Each row below holds a small network's activations on one input, seen along a few directions.
Each table varies a few parts of the input and shows all the possible inputs, shuffled.
A made-up example of a description, with smaller parts first: line(4) and (point or line(11) or (values(2) and ring(8))).
Shared parts are said once, and a part with two or three values counts as separate values.

Rows:
r1: [ 83   6  44   6  29  50  41 -20  38 -63  37 -19  -8]
r2: [-31 -24  -8 -23   5  12  18 -13 -31  55 -24 -79 -17]
r3: [-18  45 -10 -58 -29  -7 -51   0  -7 -26  48  29  41]
r4: [-82  20  -9 -27  55 -38 -61   6   6 -41 -38  30 -49]
r5: [ -1 -29  17 -19  41  23  28 -84  26 -13  24 -70 -23]
r6: [-20 -28  34 -60  24  32  19 -83  51  15  19 -78  11]
r7: [-64  41  40 -79 -34 -78  -5 -37 -24  32 -18 -31   2]
r8: [ 50  31  -8  53 -31  72 -47 -48  -6 -44  20  52  21]
r9: [ 30  32   9  10 -47  79 -56 -46  20 -17  16  42  56]
r10: [ 87  -9   4  98 -26  42 -14  29  25 -41  26  43  46]
r11: [-44  39  21 -36 -17 -87   5 -38 -51   3 -15 -24 -33]
r12: [-81   2 -21 -44 -47  26  -3  -1 -38  80 -42  29   7]
r13: [ 45 -15 -23  10 -10 -44  -8  76  12 -61  54  32  -3]
r14: [ 33 -56  26  -7  54   6  51 -45  28 -10  20 -66  -7]
r15: [-50 -22  10 -65 -11  20   8 -11  -5  82 -29 -86  17]
r16: [-29 -28 -31  11 -17   0  30  37 -62  55 -44  43 -11]
r17: [ 35 -68  28  25  45  -7  62  -8  56 -10  30 -81   1]
r18: [-19  45 -45  10 -44  44 -44 -24   2  67 -16  60  27]
r19: [  -1  -19   26  -10  -16 -115   38   40   -5   -4  -13  -30  -42]
r20: [  -9   11   30  -24   -3 -105   29    2  -48    4  -21  -20  -15]
r21: [-52  -4   3  36  64 -74 -21  84  26 -34 -33  12  11]
r22: [ 45  51  38  13  17  64  22 -59  22 -58  44 -30   9]
r23: [-26 -40 -30  43 -27 -13  41  75 -33  55 -34  28  -3]
r24: [  8 -68  -1 -30  16  -2  38  27 -15  50 -31 -69 -33]
r25: [ 24  51  54 -29   1  72  12 -56  48 -30  38 -38  43]
r26: [-47  -8   0 -15  70 -56 -37  45   9 -40 -44  35 -32]
r27: [-62   1 -39  -2 -31  17   7  -2 -65  53 -38  37 -28]
r28: [ 39  -1 -56  46 -16  23 -15  13  -9  34 -18  80 -24]
r29: [ 89 -14  -1  46 -19  58 -27 -10  10 -49  14  63   4]
r30: [  5 -63   4  21   9 -19  52  65   0  57 -19 -89   7]
r31: [ 37  15 -20  -3   2 -33 -17  38 -31 -53  46  42  24]
r32: [ 86  -6  46  38  20  37  52  17  66 -62  48 -34   0]
r33: [  9  26 -32 -35 -15 -12 -44  -2 -20 -62  50  43 -29]
r34: [-107   39   14  -50   41  -32  -67    7   19   -5  -39   16   21]
r35: [  1  44 -63  53 -28  37 -35 -26 -25  40 -12  69  -7]
r36: [ 37   3 -51  98 -24   7  -2  51   6  43  -6  60  18]
Question: What is each input in this table made of?
Answer: line(4) and (values(3) or ring(6))
Question: The inputs of r10 and r9 match in every part but the line(4) part. If r19 is changed in the same way as r10 into r9, which row does it become?
Answer: r7
Question: Which other rows does r33 become when the values(3) part takes its other values? List them by row number.
Answer: r4, r11
Question: Which other rows does r6 become when the line(4) part takes its other values? List them by row number.
Answer: r5, r14, r17

Rows:
r37: [-14  11  -7  -9   4  49 -39 -15  32  -2  -7  28   5]
r38: [ 29 -12  21  17  15  29  40 -40  10   7   9 -50   2]
r39: [ 34  -4 -16  59 -20  -2  25  31 -20  27  -6  23  15]
r40: [  2  35 -29  31 -31   4 -31   9 -26   9 -13  71   5]
r41: [ 31 -41 -22  30  -8  25  21  22  -4  15   4   0  -6]
r42: [ 19  19  -6  45   2 -46  -2  46 -12 -26   1  40   8]
r43: [  3  -6  16   8  37   0 -12  22  42 -38   7  -5  10]
r44: [ 44  -4  19  -7 -26  25  27 -19   7   4  33 -35  18]
r45: [ -5  26   9 -12   5  34 -13 -64   5 -12   4   1  -7]
r46: [  9  33   5 -37 -37  29 -25 -42   3 -15  28  16  10]
r47: [-95   9 -16 -64 -10 -37 -20  -6 -36  56 -46   0 -25]
r48: [-75 -11   9 -46  23 -91   5  28 -22  23 -34 -36 -19]
r49: [-58 -33   0 -32  -3 -41  35  17 -31  73 -44 -51 -16]
r50: [ 19 -27   4  22  14  44  16   7  36  15  -2 -24  15]
r51: [ 28  17  28 -23  -2 -19   1  -5  12 -49  40 -16  15]
r52: [ 15 -19 -11  16  15 -19  -7  37   2 -38  13  18 -12]
r53: [ -2  -2 -35  -1 -19  30 -35   0 -11  -2  -1  51 -17]
r54: [ 14   9  32   2  39 -14  13 -27  14 -46  16 -31  -1]
Question: The inputs of r38 and r54 match in every part but one. If r50 is changed in the same way as r38 into r54, which row does it become?
Answer: r43
Question: What is each input in this table made of?
Answer: values(3) and (point or line(5))

Rows:
r55: [-10  19  44 -20  31 -24 -12  -4  27 -64   4 -39 -26]
r56: [-51 -11  31 -14  37  -1   0   5  37 -18 -32   1 -13]
r57: [ 64   5  27  70  42  30  54 -23  26 -43  18 -21  -2]
r58: [-10  -9 -53  49  19 -28 -45  43  15  17 -18  45  -1]
r59: [-49  16 -32 -19 -39  21  13  27 -49  83 -37  10  -8]
r60: [ 55 -65  22  -7  -6  48  52 -12  28 -10  25 -86  28]
r61: [ 89 -18   4  51   4  35  -2  49  58 -28  46   9  47]
r62: [-44 -46 -22 -30  15 -18  43  47 -53  61 -32 -44 -21]
r63: [  8  43  11 -13  32 -17 -61  16  20 -74  20  17  10]
r64: [-32 -11  15 -70  23 -57  31 -28  -9   2  29 -67  -7]
r65: [ 74  10 -10  70 -17  73  -3 -39 -15 -35  51  54   7]
r66: [-15   1 -40  30  12 -28   1 100 -36  19 -21  41   9]
r67: [-20 -37  27 -30   9 -68  36  -4 -39  45 -33 -65   0]
r68: [ 48  45   4  29  -9  86  16 -77   7  11  15   1  19]
r69: [ 65 -41  37  45  -9  30  57  22  52 -41  21 -55  24]
r70: [ 95 -23  -8  38 -60  68   6   3  20 -48  40  29  23]
r71: [-20  12  30 -18  19 -75  36   7  15 -30  25 -37 -11]
r72: [-44   6 -44  -2 -31  22 -32 -31   2  82 -35  13 -17]
r73: [ 21  37  -2 -29 -18  15 -62 -24  -5 -69  24  47 -28]
r74: [ -3  -4 -51  13 -37   4  -2  59 -61  23 -17  71 -27]
r75: [ 64  16   2  87  32  43   0   0  10 -38  49  25  43]
r76: [-21  -4  29 -73  35  -6 -17 -38   3 -32   8 -69 -22]
r77: [  9  29 -16 -27 -30 -36 -15 -15 -17 -35  44  49 -13]
r78: [-26  26  17 -19 -45 -28   5 -26 -35  68 -38 -11  14]
r79: [ -3  36  -3 -11  19 -68 -12  26   8 -40  40  18  25]
r80: [ 33 -32  20  25  38  55  45 -53  -7   5  39 -61  11]
r81: [-37  51   4 -60 -31 -18   0 -48  -4  24  23 -13   8]
r82: [  8  12   9  30   5 -79  -6  49 -22   4 -23  20  31]
r83: [ -9 -13  42  21   5 -85  42  30 -16  14 -38 -35  -4]
r84: [-20   7 -15 -23 -12  38 -50 -16   5 -23 -12  88 -15]
r85: [-32 -22  -7  21  12 -36  49  81 -30  30 -37 -14 -26]
r86: [-28 -34 -19  40  19 -36   4  23  21  27 -34 -11 -36]
r87: [-26  58  18 -62 -18  34 -48 -58   8  -9   3 -15  -7]
r88: [  2 -14 -64  32 -30   3 -47   2 -11  20 -15  74 -37]
r89: [-33  13  -3  -6  38   6 -49  25  31 -28 -16  58  22]
r90: [-63 -35  16 -67  42  17  -5 -30  14  14 -27 -29  -9]
r91: [-67  28   6 -56 -12  57 -36 -50  18  37 -32  26   6]
r92: [ 21   6  -4  14 -45 -47  -9   7 -48   8 -18  52  -8]
r93: [ 49  -1  13   4 -60  87  21 -32  33  12  19 -33  44]
r94: [-40 -57 -35 -12  23 -18  -2 -11  -2  59 -30 -42 -32]
Question: What is each input in this table made of?
Answer: ring(5) and (values(2) or ring(6))
Question: The inputs of r83 and r82 match in every part but the ring(5) part. If r56 is changed in the same way as r83 into r82, which row does it become?
Answer: r89
